M =
[[ 770 -741 -919  190 -266 -658 -439 -236 -571 -500  198 -354 -280  335
  -404]
 [-309 -477  -99  533  589 -225 -149  636  -82   98  333 -551 -548  405
  -179]
 [-102 -162  -20    4    1   22   67   38    6 -129  -35 -146 -153   -7
     0]
 [-228 -138  191 -184 -158  357  445  -55  225 -335 -224 -102 -138 -182
   226]]
M[0][0]	770
M[0][11]	-354
M[1][3]	533
M[3]	[-228, -138, 191, -184, -158, 357, 445, -55, 225, -335, -224, -102, -138, -182, 226]
M[3][5]	357
M[3][13]	-182
M[:, 7]	[-236, 636, 38, -55]
M[3][14]	226
M[1][5]	-225
M[2][12]	-153
M[3][2]	191
M[0][12]	-280
M[2][2]	-20
M[0][10]	198
M[1]	[-309, -477, -99, 533, 589, -225, -149, 636, -82, 98, 333, -551, -548, 405, -179]
M[0][4]	-266
M[1][6]	-149
M[:, 11]	[-354, -551, -146, -102]
M[2][4]	1
M[1][9]	98
M[0]	[770, -741, -919, 190, -266, -658, -439, -236, -571, -500, 198, -354, -280, 335, -404]
M[0][13]	335
M[3][9]	-335

data =
[[-1.09, 1.63, -1.38, 1.24, -1.87, -0.92, -0.36, -1.30, 1.60],
 [-0.89, -1.73, -0.68, 2.16, -0.55, -1.00, 1.46, -0.50, 1.57]]
Indices start at 0.
(0, 0) = -1.09
(1, 4) = -0.55
(0, 6) = -0.36
(1, 8) = 1.57
(1, 2) = -0.68
(0, 5) = -0.92
(0, 3) = 1.24
(0, 2) = -1.38
(1, 7) = -0.50
(1, 0) = -0.89
(0, 8) = 1.60
(1, 3) = 2.16

arr = ((-4, -15, -3, 39, 25, 37, 13, 74, -15, -30, -24, 63, 13, 12, 3), (-12, 16, 9, 39, 24, -16, -16, 71, -15, -10, 19, 20, 12, -16, 30), (3, -5, 3, 1, -3, 14, -16, 7, -5, 4, 6, 3, -10, -7, -8), (-9, -2, -6, -4, -1, 11, -8, -5, 9, 16, 1, 0, 3, 9, -6), (5, 23, -7, 11, 1, -9, 2, 4, 3, -17, -1, 10, -14, -1, 10), (6, 24, 6, -10, -13, -15, -10, -7, 3, 21, 19, -3, -10, -18, -9))
arr[-6][0] -> -4
arr[-4][-9] -> -16
arr[-2][9] -> -17
arr[-3][-1] -> -6
arr[4][-10] -> -9
arr[-5][3] -> 39
arr[:, -14] -> [-15, 16, -5, -2, 23, 24]
arr[1][6] -> -16
arr[5][14] -> -9
arr[-1][-3] -> -10
arr[5] -> [6, 24, 6, -10, -13, -15, -10, -7, 3, 21, 19, -3, -10, -18, -9]
arr[4] -> [5, 23, -7, 11, 1, -9, 2, 4, 3, -17, -1, 10, -14, -1, 10]
arr[5][1] -> 24
arr[0] -> [-4, -15, -3, 39, 25, 37, 13, 74, -15, -30, -24, 63, 13, 12, 3]
arr[-2][12] -> -14
arr[-3][-8] -> -5
arr[5][9] -> 21
arr[0][-10] -> 37
arr[-1][-11] -> -13
arr[4][3] -> 11
arr[-6][-12] -> 39
arr[5][6] -> -10
arr[-6][14] -> 3
arr[2][12] -> -10
arr[:, 10] -> [-24, 19, 6, 1, -1, 19]
arr[:, 5] -> [37, -16, 14, 11, -9, -15]
arr[2][-14] -> -5
arr[-5][-5] -> 19
arr[-3][0] -> -9
arr[-3][-11] -> -1

X =
[[5 3 2 5 4 1 2 1]
 [4 2 1 4 8 3 4 3]]
X[-2][0] = 5
X[1][0] = 4
X[-1][5] = 3
X[0] = [5, 3, 2, 5, 4, 1, 2, 1]
X[-2][-6] = 2
X[:, -8] = [5, 4]

A = 137  169  121  174   78  172   36  141  158  207  138   59   90
A[0] = 137
A[2] = 121
A[1] = 169
A[9] = 207

W = [-25 -16  71 -17]
W[0]: -25
W[3]: -17
W[1]: -16
